These are the activations of a small neural network, seen along a few directions. Each row is one input.
Each table varies a few parts of the input and shows all the possible inputs, shuffled.
A made-up example of a description, with smaller parts first: one of 6 places along a line, together with either a single point or one of 9 places around a ring or (one of 2 separate values, together with one of 5 places around a ring).
Shared parts are said once, and a part with two or three values counts as separate values.
(in the rows, 128 means zero)

Rows:
x1: [154  53  99 199 128  67 148 166 128  70 153 184 106 147  75  75]
x2: [151 167 153  94 131 130 174  68 219 183  92 119 131  20 147 167]
x3: [117 161 144  97 135 135 203  67 195 175  87 105 142  30 153 164]
x4: [161 151 149 142 119 150  12 152 134 145 141 139 170 178 153 146]
x5: [165 148 128  36  72 198 190  89 132 217 125  17  75   9 102 156]
x6: [ 57 145 170  85 138 153 212  80 147 161  98  73 128  58 134 172]
x7: [ 60  51 111 159 138 102 164 162  68  46 163 151 103 197  69  83]
x8: [134 190 120 119 147 130  54 139 112 137 100 147 167 188 203 140]
x9: [ 96  97  66 176 165  81 188 153  97  51 134 178 114 180 124  75]
x10: [ 88  48 110 170 139  98 150 168  86  51 173 165 109 181  69  89]
x11: [ 81 122 190  86 119 162 177  89 164 165 130  83 136  47 111 184]
x12: [169 197 115 127 142 123  43 137 137 146  97 158 175 170 197 133]
x13: [206 203 131 135 134 117  22 135 162 152 106 159 164 156 181 124]
x14: [ 56 121 189  69 126 167 189  91 148 159 115  69 127  51 112 187]
x15: [113 120 179  92 113 155 173  89 189 175 129  93 140  34 116 180]
x16: [190 160 145 143 122 134   5 146 155 152 127 145 169 161 160 135]
x17: [192  56  47 139  92 134 179 165  23 102 169 110  35 150  46  35]
x18: [223 174  91  81  86 182  12 144  65 201 146  62  95 161 144 126]
x19: [103 176 137 117 140 144  49 141  87 126 111 130 154 206 184 147]
x20: [ 66  75  90 163 154  87 188 156  69  41 138 156 103 197  99  77]
x21: [ 88 163 153  90 139 144 211  73 172 171  95  97 138  49 160 165]
x22: [101 152 158 120 124 161  30 148  89 124 134 122 150 206 159 154]
x23: [167 101  79 205 140  55 163 148 135  69 137 200 101 144  98  63]
x24: [127 148 158 135 123 156  18 148 108 130 142 129 162 194 151 155]
x25: [140 125 173  90 115 140 167  81 210 179 113  99 137  15 125 176]
x26: [123  49 109 190 122  84 156 172 109  66 171 177 111 165  69  80]
x27: [130 101  65 197 154  67 182 148 117  61 131 189 114 164 116  67]
Q: What do these inputs look like to the network?
A: one of 3 separate values, together with either a single point or one of 8 places around a ring
Q: Changing only the choice among 3 separate values turns x23 into x2. The same change can be made to x27. Which row results?
A: x3
Q: Which other rows agree with x16 in the choice among 3 separate values? List them by row number.
A: x4, x8, x12, x13, x18, x19, x22, x24
Q: Change only the choice among 3 separate values in x8. List by row number the other rows that result.
A: x9, x21

Rows:
x28: [137 126 119 112 120 141 142 123 118 142 130 111 112 115 124 127]
x29: [109 117 134 130 135 123 161 118 141 129 128 127 128 107 116 134]
x30: [138 124 131 119 121 132 148 116 135 140 126 118 114 102 119 128]
x31: [143 140 134 114 118 148  91 133 115 143 132 116 130 140 136 134]
x32: [143 149 125 117 125 141 100 129 126 148 125 118 135 135 144 136]
x33: [144 145 139 123 126 134 104 121 144 144 121 125 136 122 140 138]
x34: [136 122 125 113 114 146 131 130 108 139 136 108 109 119 115 127]
x35: [108 139 142 128 137 125 120 124 136 124 119 134 144 137 144 140]
x36: [134  80  77 193 139  80 111 182  72  48 156 186 113 219 100  61]
x37: [129 143 139 127 132 124 118 121 152 132 119 134 145 120 143 140]
x38: [117 140 136 137 136 124 121 127 146 131 120 135 149 128 143 143]
x39: [103 123 130 128 135 123 159 123 127 117 125 125 126 118 121 128]
x40: [123 116 133 123 127 123 157 119 145 127 128 127 125 101 119 130]
Q: What do these inputs look like to the network?
A: either a single point or (one of 2 separate values, together with one of 6 places along a line)
Q: Change only the place on the line of 6 in x28. List by row number the other rows that result.
A: x29, x30, x34, x39, x40

Rows:
x41: [149 143 157  78 105 149 169  81 150 175 125  75  93  48 107 124]
x42: [104  53 104 186 148  84 139 163 128  51 156 178 149 169 119  83]
x43: [194 146 114 112 128 155  38 134 147 171 146 124 143 135 148 156]
x44: [125 203 140 133 135 133  67 123 132 131  84 151 169 165 191 138]
x45: [158 142 119  72 109 158 208  96 151 169 128  91 112  45 148 150]
x46: [156 105 140  73 104 166 179 103 171 170 132 109 108  39 120 153]
x47: [166  58  84 180 130 117 140 162 101 102 164 156 112 152  84  73]
x48: [146 117 170  94  78 152 168 101 162 172 130  80 107  45 100 143]
x49: [156 157 127  61 123 144 189  73 136 177 107  80 113  54 119 125]
x50: [ 69 115 190 125 117 122 181 104 190 138  98 118 127  57 107 191]
x51: [179 157 141 120  99 134  28 136 137 177 144 101 147 141 129 143]
x52: [191 178  89 108 123 148  68 137 140 178 126 111 144 155 171 151]
x53: [125 193 170 134 137 132  48 124 142 128 106 151 157 158 171 138]
x54: [135 156 156 128 148 143  52 141 159 140 122 173 190 152 172 155]
x55: [ 77 156 148 120 150 114 203  69 153 151  91 105 139  59 143 158]
x56: [ 75 141 178 105 148 114 188  80 175 146  94 118 110  63 114 170]
x57: [160 106  68 163 131 105 153 149  73  89 125 154  82 161  91  70]
x58: [ 87 100 160 120 149 136 191  93 201 154 112 132 148  64 127 183]
x59: [ 54  62  93 146 111 135 129 164  12  75 192 133  94 222  87  91]
x60: [103  94  72 171 161  80 168 162 118  49 138 181 127 167 132  90]
x61: [164  99  91 169 128 105 142 149  83  79 151 151  69 155  70  75]
x62: [129 191 132 134 140 140  78 144 149 143 108 159 182 167 205 149]
x63: [133 175 184 144 135 134  41 136 145 119 126 154 175 140 157 156]
x64: [ 97  94 114 181 138  68 143 142 108  44 147 166 112 182 109  72]
x65: [185 188 102 107 119 142  59 122 121 169  95 103 131 155 157 136]
x66: [ 34 110 165  53 123 216 181 115  97 155 144  18 120 100  93 169]
x67: [ 92  74 123 182 132  67 132 171 112  34 146 175 132 154  88  95]
x68: [105 128 166  84 112 184  32 145  48 159 140  76 155 220 177 156]
x69: [163  76 108 175 117 102 133 171  89  84 156 152  96 146  59  84]
x70: [ 92 104  87 173 142  72 152 142  98  54 120 174 125 182 125  69]
x71: [ 87 140 138 104 159 126 222  96 178 154 102 127 136  64 154 181]
x72: [176 170 133 116 108 136  37 124 129 182 121  95 126 157 143 124]
x73: [159  92  61 172 136 111 166 171  89 102 147 153  94 153 108  74]
Q: Changing only one part turns x55 into x44. The same change can be made to x56. Which row results?
A: x53
Q: What do these inputs look like to the network?
A: one of 3 separate values, together with either a single point or (one of 2 separate values, together with one of 5 places around a ring)
Q: Change only the choice among 3 separate values in x71. List by row number the other rows that result.
A: x60, x62
Q: Change only the choice among 3 separate values in x45. List by row number the other rows that result.
A: x52, x73
Q: Change only the choice among 2 separate values in x56. List by row number the other rows that result.
A: x41
Q: Change only the choice among 2 separate values in x47. List by row number the other rows that result.
A: x42

Rows:
x74: [149 129 127 151 132 114  99 141 123 113 133 143 128 140 115 122]
x75: [113 196 173  67 123 174 140  75 182 204  98  70 147  48 171 201]
x76: [108 110 115 140 136 108 162 127 126 103 129 136 111 116 112 124]
x77: [151 116 122 143 110 129  80 156 111 115 145 136 124 157 119 121]
x78: [ 98 108 128 127 138 133 141 140 106 105 134 130 132 156 126 118]
x79: [149 113 117 139 117 123 138 139 101 122 137 125 104 138 107  98]
x80: [110 106 132 148 130 123 105 144 119 109 139 132 137 157 120 135]
x81: [123 118 144 144 127 114 114 132 134  99 134 147 129 136 105 129]
x82: [119 130 105 139 133 112 146 124 121 103 122 142 115 130 133 120]
x83: [152 115  99 139 122 113 140 136 117 115 137 132 100 116 110 112]
x84: [123 127 122 137 131 122  92 141 116 120 132 136 143 173 142 124]
x85: [146 132  93 140 130 109 135 134 119 119 124 137 110 132 128 111]
x86: [129 104 115 126 123 109 155 129 126 109 142 135 102 113 104 114]
x87: [100 174 192  71 115 172 155  76 183 201  98  69 150  30 156 197]
x88: [132 100 132 134 116 125  98 145 120 116 151 129 131 155 115 122]
x89: [110 132 120 125 134 135 119 140  93 102 129 143 130 166 148 118]
x90: [108 104 123 149 143 111 161 132 147 114 130 147 141 123 123 132]
x91: [130  99 127 146 125 119 152 131 147 114 141 150 131 115 110 125]
x92: [122 100 126 131 122 120 154 133 107 114 143 125 103 131  95 109]
x93: [114 107 125 116 122 140 128 143 102 105 150 132 117 148 112 112]
x94: [142 121 108 120 123 137 113 150  94 113 147 129 119 153 117 106]
x95: [148 133 110 149 134 114 127 137 140 123 124 157 139 135 136 118]
x96: [137 136 103 123 132 131 110 147  94 117 130 135 129 168 139 107]
x97: [120 142 144 144 141 112 104 129 129 111 117 155 144 158 149 121]
x98: [114 126 114 138 135 119 149 128 104 115 123 129 118 149 124 109]
x99: [102 106 129 140 135 119 163 131 111 112 127 126 115 138 111 107]
x100: [145 144 127 150 138 111  95 136 129 124 118 147 142 159 139 117]
x101: [120 127 116 146 143 115 144 129 142 116 123 155 144 135 142 127]
x102: [107 123 148 146 145 108 120 133 134 105 124 148 141 145 124 127]
x103: [152 171 173  63 112 186 125  75 178 221 100  64 135  35 156 189]
x104: [139 128 100 143 129 120 133 136 100 127 126 125 112 150 123 100]
x105: [147 132 110 140 127 123  78 149 112 133 137 134 136 171 137 116]
x106: [142 196 162  64 122 177 123  76 190 218  94  67 139  54 169 190]
x107: [121 161 184  53 109 183 150  71 183 221 106  62 143  25 144 194]
x108: [157 114 115 146 125 118 132 136 141 119 138 148 135 123 121 110]
Q: Changing only one part turns x90 into x91. The same change can be made to x87. Which row results?
A: x107
Q: What do these inputs look like to the network?
A: one of 5 places around a ring, together with either a single point or one of 6 places around a ring
Q: Which other rows agree with x79 in the place on the ring of 5? List them by row number.
A: x74, x77, x83, x94, x103, x108
Q: Start at x105 and move only the place on the ring of 6, one step at a time. The first step leads to x96. Which rows follow, in order?
A: x104, x85, x95, x100
